These are the activations of a small neural network, seen along a few directions. Each row is one input.
Each table varies a few parts of the input and shows all the possible inputs, shuffled.
A made-up example of a description, with smaller parts first: one of 3 separate values, together with either a single point or one of 11 places along a line or (one of 5 places around a ring, together with one of 6 places along a line).
Shared parts are said once, and a part with two or three values counts as separate values.
In the rows, 128 means zero.

A family of inputs:
row 1: [102 104  87 137 124 173 162  70  75 128 104 127 123 113 130]
row 2: [ 86 176 191 177 164  22 112 169 156  45  88 137 191 196  91]
row 3: [142  88 138 127  70 200 122  74  59 122  89  82 140 145 102]
row 4: [123 153 106  80 141  66 146  98 112 145 124 151 104 130 177]
row 5: [133 134 141 117 124  93  91 178 172 158 170 132 136 110 153]
row 6: [170 129 157 112  83  84 100 129 107 138 133 100 137 135 148]
row 7: [147 123 170 117 100  89  93 158 130 151 150 123 133 113 138]
row 8: [104 131  74 122 173 177 158 120 158 136 151 167  90 110 120]
row 9: [151 122 123 153 145 199 131 168 165 137 157 126 121 101 108]
row 10: [159 116 137 148 123 198 127 154 128 134 132 105 123 109 100]
row 11: [121 141 134 107 155  84 110 160 186 163 172 150 120 115 161]
row 12: [ 98 173 169 208 171 152 156 167 160  32  73 141 182 197  47]
row 13: [ 95 144 103  95 151  68 133 130 169 156 159 165  98 114 170]
row 14: [159  95 153  95  51  81  96  87  62 135  93  92 149 150 134]
row 15: [123 116 104 142 166 190 134 151 176 136 161 144 103 100 108]
row 16: [162 111 127 148 102 195 124 121 103 121 120  89 127 129 110]
row 17: [112 129  75 118 156 175 177  92  97 124 124 138 106 122 139]
row 18: [116 119 115 100 105  60 134  77  89 143 103 135 124 115 166]
Question: Describe the family of inputs behind these rows.
Answer: one of 2 separate values, together with either a single point or one of 8 places around a ring
Question: Change only the choice among 2 separate values in row 5. List by row number the other rows that result.
Answer: row 9
Question: A walk changes only the place on the ring of 8. It starts at row 7 and steps to row 5. List the rest of the walk in order.
Answer: row 11, row 13, row 4, row 18, row 14, row 6

A family of inputs:
row 19: [122 149 115 138 162 122 158 144 154 129 145 151 115 114 135]
row 20: [135 102 112 134  93 143 161  71  64 125  80  99 147 127 144]
row 21: [128 147 144 164 133  98 170 123 103  82  88 122 160 154 114]
row 22: [112 134 100 103 146 137 135 107 131 131 140 154  92 127 131]
row 23: [138 142 154 116 121  42 122 147 142 150 146 135 132 123 163]
row 24: [128 111  85 100 123 127 144  97 118 171 147 130 100  89 175]
row 25: [128 124 140  83 107  55 100 107 115 155 136 138 113 133 160]
row 26: [ 89 150 120 141 167 116 131 156 172 105 138 155 138 137 122]
row 27: [117 132 132 125 115 115 138  79  73  88  74 126 142 170 113]
row 28: [143 116 137 123 112 168 107 118 112 124 121 119 115 141  98]
row 29: [ 91 145 131 132 165  84 122 152 170 116 137 158 140 132 136]
row 30: [123 147 124 130 156  91 151 142 153 139 146 152 116 112 151]
row 31: [121 129 102 116 150 180 136 110 126 122 129 142  99 132 107]
row 32: [151  99  98 126 109 207 139 110 104 149 132 104 115 102 124]
row 33: [144 139 156 132 117  90 126 151 137 137 137 123 134 123 139]
row 34: [159  97 113 124  91 192 124 110  97 153 130  96 124 104 130]
row 35: [136 105  79 124 133 206 154 104 111 153 137 120 103  96 136]
row 36: [137 122 143 101 108 104 100 112 113 138 129 126 114 136 136]
row 37: [144 104 117  88  93  77 116 100 103 182 144 115 120  96 190]
row 38: [111 140 158 116 129  34  93 154 159 126 137 138 153 143 150]
row 39: [111 132 110  94 140 105 128 102 128 144 139 155  96 123 146]
row 40: [146 138 137 157 145 168 147 156 142 115 132 126 130 127  98]
row 41: [131 145 116 152 165 165 163 153 152 117 139 141 117 122 110]
row 42: [121 133 155 156 131 144 102 168 156  96 120 122 157 150  86]
row 43: [ 87 149 150 167 141  90 136 132 115  58  76 123 185 180  99]
row 44: [152 133 149 155 125 153 132 156 138 120 130 116 135 128 101]
row 45: [135 120 125 123 129 183 120 115 115 122 122 126 111 139  96]
row 46: [151 138 155 145 117 120 125 152 137 129 132 117 136 127 121]
row 47: [126 112  78 110 129 160 154  97 119 165 150 129  97  95 159]
row 48: [111 137 142 160 151 159 116 166 161  92 121 129 155 147  85]
row 49: [115 137 161 135 126  83  97 163 156 111 130 129 156 145 123]
row 50: [ 98 143 122 156 173 157 133 163 170  96 128 144 140 142  94]
row 51: [120 134 161 148 127 112  95 165 155 104 124 125 159 149 106]
row 52: [142 122 144 111 103 135 100 113 112 132 124 121 118 140 117]
row 53: [156  99 120 119  85 159 116 109  97 164 132  98 121 104 146]
row 54: [152 101 120 104  90 127 118 105  99 168 137 103 122  98 166]
Question: The inputs of row 47 and row 26 match in every part but one. If row 20 is changed in the same way as row 47 into row 26, which row does it become?
Answer: row 43
Question: Describe the family of inputs behind these rows.
Answer: one of 4 places along a line, together with either a single point or one of 8 places around a ring
Question: A walk changes only the place on the ring of 8. It starts at row 42 and steps to row 48. List the rest of the walk in order.
Answer: row 50, row 26, row 29, row 38, row 49, row 51
Question: Change only the place on the ring of 8 in row 19. List by row number the other rows that result.
Answer: row 23, row 30, row 33, row 40, row 41, row 44, row 46
